These are the activations of a small neural network, seen along a few directions. Each row is one input.
In each table, some parts of the input vary, and every possible input appears once, in random order.
A made-up example of a description, with smaller parts first: one of 8 places around a ring, together with either a single point or one of 11 places along a line or (one of 3 separate values, together with one of 6 places along a line).
Shared parts are said once, and a part with two or three values counts as separate values.
(in the rows, 128 means zero)

Other details of the inputs shift rows strongly along three fixed directions, in all tables alike. That doesn't count.

A family of inputs:
R1: [ 39 144 190 171   7  80 118 184 151 102  94 118]
R2: [124 185 175 172 174 195 140  68  96 173 143 180]
R3: [ 24 142 181 161  11  83 126 178 140 108  81 105]
R4: [ 77 100 187 180 118 179 158 164  92  86  55 180]
R5: [113 163 186 153 188 193 129  86  81 170 165 185]
R6: [122 181 181 158 172 185 145  48  93 166 134 182]
R7: [ 78  92 201 163 120 163 163 157  73  71  66 181]
R8: [101 116 196 198 106 178 160 161 109  81  60 185]
R9: [ 66 182 180 135  84  95  61 111 132 190 201 140]
R10: [194  78 101 139 163 148 187 121 128  57  79  99]
R11: [149  92 106 128  68  68 109 182 187  89 142  51]
R12: [132  81  74 135  75  78  86 191 187  97 132  71]
R13: [143 131  60  72 142  77  69  72 161 165 214  84]
R14: [208  70 117 157 168 168 166 166 141  76 109  96]
R15: [144 117  71  15  80  41 152 232 149 141  94  96]
R16: [132 136  49  69 146  75  75  70 143 164 206  73]
R17: [144 221 156  77 173 167 183 111  71 224  88 226]
R18: [116 153 193  92 114 152 216 217  71 140  24 204]
R19: [187  80  94 141 166 154 188 128 123  64  76  91]
R20: [130  91  99 106  69  62 127 162 175  80 127  45]
R21: [185  55  92 136 171 159 158 140 136  61  88 124]
R22: [ 44 143 188 184   9  89 108 199 152 117  96 112]
R23: [159  77  76 142  64  74 105 187 200  75 114  63]
R24: [ 32 189 139 121  86  91  71  81 112 182 160 140]
R25: [ 42 184 170 108  87  80  83  81 106 175 181 131]
R26: [210 136  80 101 238 167 152  36 106 146 171 103]
R27: [189  70 110 134 171 162 183 145 129  67  95  90]
R28: [ 95  91 205 193 120 184 143 194  95  93  84 183]
R29: [187  72  86 146 165 166 170 137 138  69  78 108]
R30: [232 134  68 142 228 186 117  60 142 161 173 130]
R31: [151 134  62  84 141  81  63  85 169 166 225  89]
R32: [207  98  65  51 175 139 195 198 117 123  46 166]
R33: [139 216 144  77 173 171 170 111  73 222  83 239]
R34: [122 178 187 160 180 194 139  76  88 170 155 175]
R35: [ 41 203 140 130  76  91  81  72 118 183 152 132]
R36: [194  70  93 144 162 159 169 130 142  62  80 115]
R37: [192  71 113 127 168 147 187 129 119  53  91  94]
R38: [103 131 180  84 122 153 196 225  67 140  29 228]
R39: [ 51 187 152 136  81  97  58  95 138 183 179 156]
R40: [130  79  99 110  77  65 110 183 176  81 147  60]
R41: [190  73  89 139 163 151 174 121 128  55  74 112]
R42: [164 141  56 105 135  85  50  86 182 173 214  94]
R43: [116  81  70 105  74  57 107 155 165  73 113  68]
R44: [ 76 203 170 154  70  96  71  94 148 194 179 135]
R45: [138  94 101 117  69  66 120 174 183  81 138  50]
R46: [225 118  90 122 241 180 120  77 126 160 199 121]
R47: [140 140  65  73 146  81  82  78 156 171 215  63]
R48: [ 84  94 199 182 122 182 154 185  91  86  81 182]
R49: [ 20 126 170 165  20  90  95 201 142 106  97 133]
R50: [ 61 175 168 136  83  97  50 111 133 191 198 154]
R51: [213 116  90  97 241 168 136  47 118 145 188 123]
R52: [101 154 172 142 187 191 125  73  75 169 151 193]
R53: [136 144  61  68 147  72  86  69 142 164 210  59]
R54: [120 180 164 173 174 198 126  69  97 172 138 193]
Each input here is: one of 6 places around a ring, together with either a single point or (one of 2 separate values, together with one of 4 places along a line).
Question: The inputs of R1 and R8 match in every part but the place on the ring of 6. If R2 is changed in the same way as R1 into R8, which row does it become?
Answer: R54
Question: List by row number the other rows that have the place on the ring of 6 in common with R20.
Answer: R11, R14, R18, R26, R27, R34, R37, R45
Question: Which other rows does R36 become when the choice among 2 separate values takes its other values? List them by row number.
Answer: R29
Question: Which other rows does R15 become when the place on the ring of 6 takes its other values? List them by row number.
Answer: R17, R18, R32, R33, R38
Question: List by row number the other rows that have the place on the ring of 6 in common with R53.
Answer: R5, R9, R15, R25, R40, R46, R47, R51

A family of inputs:
R55: [132 124 126 135 114 122 119 142 142 124 125 130]
R56: [149 106 142 150 148 163 167 133 112  90  82 147]
R57: [119 128 129 138 108 124 120 150 140 129 124 124]
R58: [129 161 142 138 148 149 116 103 119 167 152 150]
R59: [127 135 149 125 149 152 148 132 102 137 114 155]
R60: [122 158 128 124 116 113 102 115 142 163 162 125]
R61: [ 97 108 111 118  40  55 118 176 169  90 106  70]
R62: [107 151 143 132 138 133 108  96 115 156 163 134]
R63: [152  95 108 132 153 140 133 127 130 102 128 117]
R64: [110 149 147 130 135 129 106  91 119 152 162 141]
R65: [142 109 151 147 160 164 148 123 109 107 122 143]
R66: [142  90 149 154 154 167 154 139 109  84  98 149]
R67: [144 141  84  88 144 106 109 106 138 160 160 116]
R68: [146 105 137 144 133 145 165 145 123  89  89 124]
R69: [137 147  94  88 134 100 105 105 138 161 161 120]
R70: [110 146 144 113 118 119 125 128 118 147 130 147]
R71: [130 147 143 145 149 157 123 112 117 151 134 162]
R72: [142 121 108 101 126 109 132 142 136 128 131 112]
R73: [128 110 148 151 155 165 143 128 107 109 116 144]
R74: [203  68  58 110 131 101 134 165 180  81 125  68]
R75: [ 18 147 195 141  30  94 121 195 113 127  85 150]
R76: [107 152 141 134 117 126 129 113 121 141 127 127]
R77: [143 124 106 127 137 130 136 115 132 120 120 117]
R78: [135 151  90 108 133 108 109  90 143 155 158  99]
Question: What do these inputs look like to the network?
Answer: one of 4 separate values, together with one of 6 places around a ring
Question: The inputs of R76 and R68 match in every part but the place on the ring of 6. If R59 is changed in the same way as R76 into R68, which row does it become?
Answer: R72
